A small network was shown many inputs. Here are its activations along a few directions, one row for each input.
In each table, some parts of the input vary, and every possible input appears once, in random order.
A made-up example of a description, with smaller parts first: one of 4 places along a line, together with either a single point or one of 11 places around a ring or (one of 2 separate values, together with one of 8 places around a ring).
Shared parts are said once, and a part with two or three values counts as separate values.
In the rows, zero is written as 128.

Other details of the inputs shift rows strongly along three fixed directions, in all tables alike. That doesn't count.

Table:
row 1: [184  92 158 103 118 105 121 114 111 105 124 114]
row 2: [112 117 129 142 128 137 134 131 144 105 108 137]
row 3: [152 172 163 131 129  80 107 136 107 158 163 128]
row 4: [184  92 156  99 121 115 127 120 118 118 113 121]
row 5: [144  84 112 112 130 151 136 114 130 106 102 122]
row 6: [148  97 106 103 132 147 129 109 116 121 116 114]
row 7: [115 124 126 132 132 139 125 139 130 123 133 131]
row 8: [180  88 152 110 110 107 131 111 118 107 129 116]
row 9: [117 127 121 138 120 131 135 122 135 121 129 130]
row 10: [ 88 149  73 140 129 151 137 116 130 151 146 127]
row 11: [124  86 111 127 116 151 145 111 141  92 106 124]
row 12: [ 93 150  75 135 144 157 131 125 129 157 134 131]
row 13: [ 88 104 231 185 120 129 148 182 209  34  28 183]
row 14: [147 171 161 132 119  81 112 130 108 154 166 126]
row 15: [142 170 161 136 129  86 109 138 113 151 155 131]
row 16: [143 170 167 125 131  95 111 141 116 155 140 134]
row 17: [149  97 107 100 129 148 134 112 121 127 112 118]
row 18: [132  96 101 110 134 149 134 124 122 124 135 108]
row 19: [136  97 105 117 133 151 135 117 130 118 109 124]
row 20: [ 75 136  86 149 126 160 143 122 146 123 121 134]
row 21: [144 172 166 131 135  91 107 141 113 153 147 132]
row 22: [140 104  99 111 134 148 131 113 120 129 120 119]
row 23: [ 78 125  86 151 135 165 143 129 152 117 109 139]
row 24: [ 91 183 119 150 127 118 122 132 126 155 155 134]
row 25: [151 103  96 100 127 138 126 101 106 129 135 107]
row 26: [ 93 145  81 140 128 147 137 118 131 148 144 128]
row 27: [122 133  98 119 133 129 125 126 112 149 167 107]
row 28: [190  95 147 102 120 103 122 112 107 121 136 113]
row 29: [125 135 103 109 136 137 126 129 114 156 152 110]
row 30: [ 95 174 130 145 138 129 125 145 138 153 126 144]
row 31: [124  90 106 121 115 148 139 116 129 104 135 118]
row 32: [110 120 122 137 121 130 138 133 136 118 145 120]
row 33: [136 127 164 133 127 118 130 143 142 118 105 142]
row 34: [142 174 167 130 135  91 105 140 111 153 147 131]
row 35: [142 153 170 140 132  98 117 146 128 138 131 140]
row 36: [183  96 160  94 121 114 122 118 113 114 112 117]
row 37: [121 131 127 125 132 138 131 131 134 130 111 134]
row 38: [ 93 177 129 152 142 126 121 146 136 150 131 144]
row 39: [148  92 101 111 126 141 134 108 120 121 125 116]
row 40: [129 124 167 132 124 121 125 150 139 112 119 139]
row 41: [ 85 157 139 167 123 124 136 145 154 122 124 149]
row 42: [117 115 173 153 120 117 129 154 150  88 118 144]
row 43: [ 81 140  86 150 137 156 138 130 144 134 124 138]
row 44: [137 146  95 105 136 135 122 115 105 171 147 117]
Description of these inputs: one of 4 places along a line, together with either one of 2 separate values or one of 9 places along a line.
The inputs of row 31 and row 42 match in every part but the place on the line of 4. If row 24 is changed in the same way as row 31 into row 42, which row does it become? -> row 25
The inputs of row 23 and row 5 match in every part but the place on the line of 4. If row 2 is changed in the same way as row 23 into row 5, which row does it become? -> row 21
Which other rows agree with row 4 in the place on the line of 4? List them by row number. -> row 13, row 16, row 17, row 29, row 30, row 33, row 36, row 37, row 40, row 44
Start at row 8 and move only the place on the line of 9, one step at a time. The first step leads to row 26. Which rows follow, in order? -> row 10, row 41, row 9, row 14, row 11, row 20, row 24

Table:
row 45: [ 83 157 147 141 144 153 129 156 147 136  92 146]
row 46: [123  74  18  94 159 210 142 108 120 151 109 114]
row 47: [ 72 176 103 156 140 132 118 150 136 150 152 134]
row 48: [ 75 150 131 155 117 132 131 142 153 117 123 144]
row 49: [127  86 155 135 121 127 134 147 151  73 102 133]
row 50: [165 182 143 112 125  84 115 124  96 204 164 123]
row 51: [ 89 118 159 166 112 136 155 151 172  67  93 150]
row 52: [ 91 107 151 171 126 140 133 155 173  73  89 146]
row 53: [174  79  67  67 111 144 122  72  84 140 157  81]
row 54: [149 179 140 116 117  83  97 117  91 175 186 110]
row 55: [138 117 144 121 124 129 118 121 114 117 141 117]
row 56: [ 99 125 144 170 148 141 124 124 152  77  64 165]
row 57: [152 177 145 106 131  74  99 143  86 174 196 113]
row 58: [124 152 158 121 111  93 120 138 121 133 153 130]
row 59: [193  79 170  79 127 136 119 122 107 112  93 124]
row 60: [ 71 177 104 155 139 131 120 151 136 150 153 135]
row 61: [106  88  32  82 148 212 148  88 118 144 104  96]
row 62: [179  73  66  59 126 139 123  92  80 138 165  81]
row 63: [118 147 118 142 119 129 132 120 126 127 142 120]
row 64: [123 108 172 157 101 107 150 142 161  91 118 153]
row 65: [ 74 170 104 165 149 129 127 159 137 156 166 138]
row 66: [136  78 147 157 132 133 133 141 152  81 109 130]
row 67: [ 99 126 162 153 126 146 153 155 171  91  58 151]
row 68: [106  64  14 103 144 194 153 106 120 128 145 101]
row 69: [176 114 187  94 132 106 125 123 119 121 112 109]
row 70: [196  80  67  63 118 151 134  77  86 169 134 104]
row 71: [183 111 195 124 143  88 123 152 132 123 112 123]
row 72: [170 119 188 136 106  93 125 126 127  94 126 122]
row 73: [ 66 183 108 146 123 128 125 139 134 154 155 138]
row 74: [ 91 132  96 164 115 144 144 120 150 132 136 139]
row 75: [ 95  77  27  87 132 205 149  93 111 122 137 101]
row 76: [183  83 161  80 116 113 134 105 127 109  95 103]
row 77: [159 141 180 116 121  93 107 131 101 132 162 118]
row 78: [182  68 148 106 118 116 120 117 118  88 121 105]
row 79: [175  77  77  59 123 151 124  81  73 138 166  81]
row 80: [160  99 137 136 146 113 114 113 125  83  80 141]
row 81: [183 122 208 105 129 116 105 143 118 117 104 155]
row 82: [ 71 179 112 159 137 146 116 135 129 150 153 133]
row 83: [129 174 119 149 117  99 117 116 113 175 181 125]
row 84: [176  72 154  97 101 114 126 106 119  89 120 109]
row 85: [156  75 145 108 105 130 152 118 131  71 112 119]
row 86: [188 129 196 113 119 108 120 138 123 113 101 152]
row 87: [163 112 205 120 114  94 116 139 119  96 134 127]
row 88: [188 118 189 121 112 103 123 133 130 125 108 161]
row 89: [ 83 181 107 153 165 131 132 151 146 174 137 129]
row 90: [ 75 187 105 159 127 133 134 136 133 147 154 134]
row 91: [103 152 161 137 126 119 123 148 127 123 146 137]
row 92: [160 168 139 128 141  80  99 138  89 180 201 110]
row 93: [ 83 188  88 158 147 126 110 109 125 152 119 151]
row 94: [178 119 194 123 113  80 140 125 140 125 111 127]
row 95: [153 164  96  85 119 101 104  99  73 187 201  94]
row 96: [101 116 156 164 120 135 160 143 183 103  69 155]
row 97: [170 119 191 133 106  90 127 129 126  93 127 123]
row 98: [ 87 194 110 143 139 145 130 145 133 169 119 149]
row 99: [ 79 168 101 171 149 133 122 151 137 156 162 134]
row 100: [ 83 103 137 141 109 145 147 139 164  80  98 145]
row 101: [100 106 139 135 142 156 140 160 165  99  62 145]
row 102: [159 170 143 121 141  75 103 144  87 180 206 113]
row 103: [ 76 190 112 134 137 138 123 144 136 176 119 139]
row 104: [114  95  22  89 137 202 162  82 123 141 102  94]
row 105: [173 186 147  97 146  98  85 142  88 194 164 138]
row 106: [108  76 118 123 141 165 154 134 171  83  58 126]
row 107: [197  75 128 122 152 110 113  99 105  96 103 125]
row 108: [ 89 114 107 150 131 152 132 141 152 102 113 132]
row 109: [169 167 172 110 127  83 126 123 114 154 137 110]
row 110: [ 84 185 110 138 153 144 114 161 135 172 119 151]
row 111: [130 146  97 154 137 114 122  95 122 138 115 148]
row 112: [165 149 171 121 111  84 122 128 107 127 157 117]
row 113: [ 75 149 140 160 131 145 128 146 147 113 126 142]
row 114: [ 70 180 113 157 137 145 117 137 129 151 154 134]
row 115: [ 87 113 153 166 111 140 136 140 172  78  89 147]
row 116: [136  78 131 130 108 146 150 115 144  70  99 121]
row 117: [160 169 140 127 141  79 100 139  89 180 203 110]
row 118: [ 76 176 101 164 119 124 139 134 141 161 163 146]
row 119: [136  83 102 128 106 142 150 103 136 110 129 124]
row 120: [174 101 186 143 128  89 115 145 127 103 138 123]
row 121: [161 189 150  94 128  91  95 130  88 199 157 127]
row 122: [177 119 196 111 133  89 118 148 131 117 102 122]
row 123: [182  71  65  71 105 135 143  74  89 144 170  94]
row 124: [124 108 170 161 102 110 147 139 161  92 116 151]
row 125: [ 85 191 112 134 138 149 113 143 135 173 122 164]
row 126: [102 108 161 161 150 144 143 175 176  98  67 154]
row 127: [110  74  14 113 115 191 158  76 126 133 138 107]
row 128: [136  76 104 126 135 145 138 128 131 106 134 115]
row 129: [ 87 126 113 147 117 150 154 134 151  97 116 136]
row 130: [ 69 177 105 151 139 129 122 155 135 150 155 137]
row 131: [ 91 195  87 167 151 127 119 109 123 145 118 148]
row 132: [185  82 161  80 115 116 131 109 122 112  92 107]
row 133: [128  76  17  94 160 216 136 105 120 148 113 128]
row 134: [ 95 107 149 180 107 133 152 139 178  84  99 156]
The inputs of row 82 and row 115 match in every part but one. If row 45 is changed in the same way as row 82 into row 115, which row does it become? -> row 103
The inputs of row 62 and row 129 match in every part but one. If row 57 is changed in the same way as row 62 into row 129, which row does it become? -> row 85
Describe the family of inputs behind these rows. -> one of 6 places along a line, together with either a single point or one of 5 places along a line or one of 9 places along a line
Change only the place on the line of 5 in row 110. List by row number the other rows that result. -> row 101, row 105, row 106, row 122
Change only the place on the line of 9 in row 91. List by row number the other rows that result. -> row 55, row 75, row 77, row 79, row 82, row 87, row 113, row 114

Table:
row 135: [133 133 142 133 119 116 126 132 131 133 131 139]
row 136: [132 139 138 135 125 107 129 126 132 128 124 132]
row 137: [ 84 131  55 125 133 175 146 106 130 143 133 110]
row 138: [178  22 117  95 122 149 147 109 135  70  87 110]
row 139: [125 129 142 134 131 118 118 141 126 122 141 126]
row 140: [124 138 143 135 121 113 121 125 126 119 133 126]
row 141: [123 136 147 120 119 118 128 139 130 128 133 129]
row 142: [128 131 145 131 132 122 127 143 129 129 140 120]
row 143: [140 136  79  97 127 134 128 107 103 172 157 112]
row 144: [ 80 117 123 147 120 157 141 140 158 100 105 145]
row 145: [103 130  94 149 129 148 136 114 137 121 120 137]
row 146: [132 137 138 141 123 109 124 122 129 126 128 134]
row 147: [139 131 121 130 135 116 117 128 117 143 147 125]
row 148: [103 119 117 151 137 147 143 142 154 120 112 136]
row 149: [127 140 142 138 122 116 122 123 123 116 137 129]
row 150: [124 132 142 127 132 115 123 145 128 124 137 123]
row 151: [168 110 153 121 119 107 133 115 125 119 121 119]
row 152: [124 133 141 139 132 121 119 140 124 119 144 129]
row 153: [123 140 143 128 122 111 126 129 128 121 129 124]
row 154: [165 120  87  95 122 132 122  96  89 160 163 110]
row 155: [116 136 139 128 121 133 136 137 135 134 133 127]
row 156: [160 110 149 131 129 110 120 130 120 115 135 130]
row 157: [102 124 121 144 124 150 149 136 156 125 108 141]
row 158: [138 140 144 117 154 129 115 140 122 143 108 136]
row 159: [136 149 146 114 139 134 117 138 128 146 102 143]
row 160: [119 138 115 123 122 136 125 123 116 137 149 126]
row 161: [128 153 132 124 144 133 118 129 124 141  98 137]
The inputs of row 155 and row 137 match in every part but one. If row 160 is changed in the same way as row 155 into row 137, which row does it become? -> row 149
Describe the family of inputs behind these rows. -> one of 3 separate values, together with either a single point or (one of 2 separate values, together with one of 4 places along a line)
Change only the choice among 2 separate values in row 140. List by row number the other rows that result. -> row 146
Which other rows agree with row 156 in the choice among 3 separate values? List them by row number. -> row 138, row 139, row 142, row 147, row 148, row 150, row 152, row 158

Table:
row 162: [162 185 139 101 118  87 115 105  94 187 166 100]
row 163: [ 99 163 181 159 121 135 132 144 157 113  88 166]
row 164: [122 103 167 131 108 129 140 132 159  84  71 150]
row 165: [113 150 196 175 128 102 109 163 152 109 127 144]
row 166: [ 60 161 146 171 127 173 142 146 172 109  73 179]
row 167: [164  25 157 122 113 132 144 128 156  79  97 129]
row 168: [172  92  67 109 127 149 141  89 103 127 128 112]
row 169: [118 199 111 101 215 163 100 175 114 219  87 136]
row 170: [ 89 156 171 156 114 108 137 148 168 111  91 153]
row 171: [126 145 212 160 129  90 108 158 138  92 135 131]
row 172: [205 104 136  89 112  89 101 115  77 160 178 101]
row 173: [123  51 133 112 121 171 155 134 148  50  98 110]
row 174: [ 36 142 143 169 135 141 140 169 161  77 112 153]
row 175: [129 159 102 133 127 126 114 129  98 185 179 113]
row 176: [153  47 124 134 129 135 140 100 142  41  69 138]
row 177: [144 168  91 137 145 113 135 111 111 186 170 129]
row 178: [ 92 134 174 175 128 112 112 166 163  99 115 154]
row 179: [187 178 145 111 133  54  86 121  74 182 196 111]
row 180: [ 97 163 179 160 120 130 135 144 160 113  88 160]
row 181: [ 64 138 127 192 123 137 146 167 179 100  91 173]
row 182: [ 92 186  93 161 150 120 116 118 108 162 160 125]
row 183: [138 100  89  90 126 154 156 118 113 148 170  94]
row 184: [207  69 197  96 111  81 123 139 122 117 151 112]
row 185: [140  81  63  78 118 181 136  82 114 128 104 122]
row 186: [156  95  75 108 130 128 138 103 114 158 152 115]
row 187: [107 185 166 148 118  97 135 136 146 143 120 126]
row 188: [ 85 140 179 155 112 116 143 188 156  91 124 154]
row 189: [174  49 136  96 103 136 131 130 128  84 123 111]
row 190: [155  71  48 106 134 156 151  87 125 131 124 121]
row 191: [116 113 179 140 113 139 131 142 160  83  64 176]
row 192: [111 190 121 141 129 120 113 150 111 180 190 116]
row 193: [143  47 136 107 103 151 154 107 158  61  54 130]
row 194: [182 189 159  87 117  69  91 112  75 196 178 121]
row 195: [143  81  66  76 121 190 130  83 108 127 102 133]
row 196: [147 100  78  87 113 145 152  80 117 137 117  82]
row 197: [183 136 222 144 123  41  98 138 110 100 136 138]
row 198: [158 112 220 121 111  73 139 170 141 106 148 136]
row 199: [112 150 156 181 123 104 134 159 161  99 100 175]
row 200: [110  87  19 128 150 190 147  71 116 106 109 113]
row 201: [ 99 170 112 131 142 114  96 131 103 156 183 114]
row 202: [165  52 137 110 123 123 114 105 112  82 117 111]
row 203: [ 63 174  58 169 149 157 149 131 145 186 154 139]
row 204: [ 93 200 105 133 130 135 126 118 120 181 144 130]
row 205: [ 53 170  69 157 145 170 142 144 150 183 171 125]
row 206: [ 77 166 119 125 212 176 114 198 163 168  36 168]
row 207: [169  95 204 102 113  88 119 154 122  76 137 118]
row 208: [164  94 131  90 104 105 140 101 126 116 109 100]
row 209: [199 138 225 148 108  54 116 152 118 116 135 136]
row 210: [197 113 138  77 123  95  92 116  84 142 185  87]
row 211: [121 121 180 164 131 110 114 137 135  95 119 133]
row 212: [209 132 150  71 117 120 101  90  70 160 147 120]
row 213: [162 108  97 121 137 135 126  96 117 107 123 116]
row 214: [ 53 198  66 146 135 165 141 118 139 177 132 132]
row 215: [168  95  79 107 134 134 123  91 112 113 129 118]
row 216: [142 172 143 102 137  93 105 125  68 157 200  94]
row 217: [103  57  29 120 136 209 161  95 139 138 126 107]
row 218: [ 49 181  66 155 148 173 120 141 139 162 167 119]
row 219: [ 85 194  96 130 124 114 128 122 128 180 146 122]
row 220: [103 149 126 166 137 130 127 137 145 118 122 137]
row 221: [ 93  59  49 107 118 214 175 120 138  88 113 108]
The inputs of row 206 and row 169 match in every part but one. If row 215 is changed in the same way as row 206 into row 169, which row does it become? -> row 213
Describe the family of inputs behind these rows. -> one of 2 separate values, together with either a single point or one of 9 places along a line or (one of 4 places along a line, together with one of 5 places along a line)
Change only the choice among 2 separate values in row 207. List by row number the other rows that result. -> row 173
Change only the place on the line of 9 in row 164. List by row number the other rows that result. -> row 170, row 185, row 191, row 193, row 194, row 195, row 208, row 219
Change only the place on the line of 4 in row 209. List by row number the other rows that result. -> row 182, row 203, row 220
